These are the activations of a small neural network, seen along a few directions. Each row is one input.
In each table, some parts of the input vary, and every possible input appears once, in random order.
A made-up example of a description, with smaller parts first: ring(5) and (point or (values(2) and line(4)) or ring(9)).
Shared parts are said once, and a part with two or three values counts as separate values.

Other details of the inputs shift rows strongly along three fixed directions, in all tables alike. That doesn't count.

Table:
x1: 75,64,-54,27,-8,-46,3,-64,-58,58,-22,-16,34,-35,48
x2: 10,11,29,17,-52,23,5,56,32,-23,-43,-57,23,-29,-39
x3: 7,12,35,16,-66,16,-13,67,58,-20,-40,-46,24,-31,-19
x4: -37,-26,9,-35,19,-30,-9,-74,-13,47,-11,39,-11,57,-8
x5: 5,13,26,11,-47,-8,9,17,11,3,-56,-42,26,-20,-36
x6: -30,-14,24,-6,4,-15,20,-23,-11,-10,-8,7,-6,15,-45
x7: 7,4,1,23,9,86,7,122,46,-104,62,-27,-17,-45,20
x8: -28,-13,16,-23,7,-20,11,-46,-24,10,-36,2,-17,28,-34
x9: 61,33,-32,10,-47,-39,-2,-44,-46,55,-75,-68,33,-21,-7
x10: 73,57,-50,31,1,-43,16,-52,-69,59,-29,-24,36,-35,31
x11: -31,-53,-11,-14,53,31,-14,26,17,-20,78,55,-31,28,22
x12: 1,24,34,1,-55,0,-4,22,40,-5,-55,-34,18,-16,-15
x13: 93,26,-96,29,14,2,-24,-10,-41,40,55,-16,18,-22,84
x14: -39,-32,14,-37,1,-31,-9,-70,-5,40,-21,26,-10,55,-18
x15: -27,-4,11,-6,37,4,23,-18,-18,-23,27,36,-21,12,-14
x16: -36,-23,-9,-3,76,24,21,16,-16,-61,94,58,-48,6,18
x17: 83,56,-81,38,12,-29,-1,-44,-64,30,30,-6,20,-46,74
x18: -25,-49,-14,-10,52,44,-17,50,29,-31,84,44,-31,19,29
x19: -36,-4,55,-11,-33,-7,-1,10,37,-3,-40,4,6,7,-36
x20: 7,-7,34,5,-91,63,-36,113,103,-36,-43,-86,24,-14,-21
x21: -35,-12,31,-16,-17,-45,5,-52,-6,17,-28,20,0,18,-38
x22: 54,37,-28,35,-26,42,-15,83,33,-48,32,-39,12,-61,53
x23: -37,-25,16,-26,21,-46,16,-72,-44,40,-33,27,-12,38,-44
x24: -32,-33,-11,3,73,10,6,15,-8,-40,101,81,-38,2,23
x25: 88,46,-84,45,23,-13,11,-6,-69,11,47,-17,19,-53,66
x26: -20,-37,-11,-11,55,44,-14,43,28,-25,75,46,-28,20,32
x27: -50,-22,52,-21,-35,-23,0,-7,32,-9,-32,9,-3,17,-47
x28: -45,-6,26,-23,30,-47,28,-77,-38,21,-20,42,-17,35,-32
x29: 55,16,-57,17,16,16,-20,11,-11,30,34,-4,16,-13,65
x30: -39,-14,26,-16,26,-29,27,-59,-34,19,-17,37,-8,30,-42
x31: 6,16,21,-4,-33,18,-1,23,14,-7,-60,-51,8,-9,-24
x32: -29,-24,12,-28,-13,-17,-13,-48,8,29,-23,12,-5,48,-15
x33: -20,-32,-15,-15,59,42,-15,28,22,-29,76,47,-34,24,37
x34: 10,15,23,4,-37,25,-1,47,24,-7,-60,-58,13,-14,-28
x35: -38,-1,56,-7,-32,-1,1,18,40,-11,-41,-1,6,5,-41
Description of these inputs: ring(5) and (values(2) or line(5)).
- Changing only the ring(5) part turns x15 into x2. The same change can be made to x31. Which row results? => x23
- Which other rows does x11 become when the values(2) part takes its other values? List them by row number. => x18
- Which other rows agree with x6 in the ring(5) part? List them by row number. => x9, x13, x20, x21, x25, x27

Table:
x36: -5,-1,14,8,-1,-3,9,-5,-10,-3,-8,-2,11,-9,-29
x37: 22,12,-25,27,17,-22,-6,1,-11,6,48,37,9,-22,38
x38: -23,-4,-1,1,50,-5,19,-12,-23,-4,17,37,-22,5,-6
x39: -21,-7,-4,-8,37,-7,16,-18,-21,-22,32,30,-36,5,-2
x40: -7,-19,2,-3,-13,-3,-6,-2,5,-2,0,-5,3,7,-14
x41: -3,-3,5,-6,-11,18,-9,11,25,14,-15,-10,12,12,-7
x42: 15,15,12,-6,-31,-62,6,-65,-41,73,-76,-27,27,7,-31
x43: -23,2,1,-6,10,-18,-4,-21,5,-14,36,46,-13,-2,20
x44: 21,6,-7,4,-11,14,-15,15,13,19,-28,-21,13,-4,11
x45: 37,8,-19,17,-20,1,-5,17,1,17,-10,-26,26,-14,6
x46: 13,6,-26,9,23,6,6,-2,-20,-17,45,0,-11,-7,28
x47: -22,-17,2,-1,39,-3,17,-17,-18,5,25,34,-14,19,-1
x48: -10,6,9,0,-6,0,11,-11,-2,-19,-4,-8,-6,-3,-18
x49: 18,30,-2,7,-4,6,10,9,-6,-8,-21,-22,6,-20,6
x50: 13,15,-16,3,32,6,6,-1,-25,-7,22,8,-12,-5,32
x51: 24,29,6,22,-21,-9,-2,5,15,18,-5,9,17,-23,21
x52: -16,8,19,5,7,8,13,3,0,-8,-14,1,8,-4,-25
x53: -21,-27,-6,-18,31,5,-12,-15,2,-7,30,26,-33,24,12
x54: -8,-9,-8,-14,26,12,-6,-20,-2,2,28,27,-13,28,17
x55: 14,9,7,13,-7,3,7,18,-12,-4,-12,-14,11,-24,-14
x56: 22,20,-4,13,-4,10,2,31,2,2,-20,-27,14,-18,8
x57: -12,-18,-6,-6,38,7,5,-6,-9,2,28,35,-8,20,6
x58: -12,-17,-8,-1,33,-8,14,-6,-20,3,39,27,-9,11,-5
x59: -37,-19,11,-33,4,-56,13,-108,-35,45,-29,29,-5,51,-29
x60: 5,-21,-15,-2,22,17,-17,17,2,3,28,18,-7,0,16
x61: 25,1,-14,3,-20,-5,-6,11,-2,6,-9,-24,8,-14,9
x62: -8,0,10,-8,0,4,4,-7,14,1,-9,-3,-1,17,-4
x63: -7,-20,-8,-6,-15,-1,-15,-5,8,7,1,-4,-1,12,-7
x64: -11,-9,5,-2,-12,-7,5,-2,-3,-3,3,-8,0,4,-18
x65: 21,22,-5,18,-42,-13,-12,22,22,-6,6,-12,20,-35,21
x66: 21,11,-16,0,-17,10,-8,18,9,-6,-8,-28,1,-12,16
x67: 13,-5,-24,9,18,-10,2,-3,-27,-2,29,3,-10,-12,19
x68: 26,39,0,17,-26,-4,-8,7,19,2,-4,-2,15,-24,30
x69: 20,5,-33,19,20,2,8,-3,-34,-20,43,8,0,-22,12
x70: -61,-25,60,-16,-3,56,11,77,68,-75,12,5,-29,21,-30
x71: -11,-18,7,-6,-4,-4,-5,9,4,10,-20,0,6,7,-16
x72: -78,-37,89,-22,-43,19,2,52,66,-57,-47,-18,-20,11,-89
x73: 22,8,-15,2,-28,17,-19,15,18,-3,-4,-34,9,-5,16
x74: 26,22,-8,1,-11,15,-6,19,11,2,-19,-29,10,-11,17
x75: -25,-8,30,-24,-18,-48,6,-65,-14,58,-82,6,12,39,-44
x76: 22,20,-11,6,-13,6,-3,17,-1,-14,-8,-33,4,-17,11
x77: 0,-16,2,-4,-19,5,-10,0,15,20,-14,-7,12,10,-13
x78: -25,-21,4,-23,32,19,-9,-7,7,-5,24,32,-26,27,14
x79: 20,30,-1,13,-9,18,10,11,-2,-16,-14,-25,15,-22,6
x80: 26,-2,-14,-3,-29,5,-22,17,8,8,-15,-27,7,-8,8
- Changing only one part turns x44 into x60. The same change can be made to x51. Which row results? => x37
- What is each input in this table made of? => ring(5) and (point or (values(2) and line(4)))
- Which other rows does x56 become when the line(4) part takes its other values? List them by row number. => x38, x44, x75
- Which other rows does x78 become when the values(2) part takes its other values? List them by row number. => x54
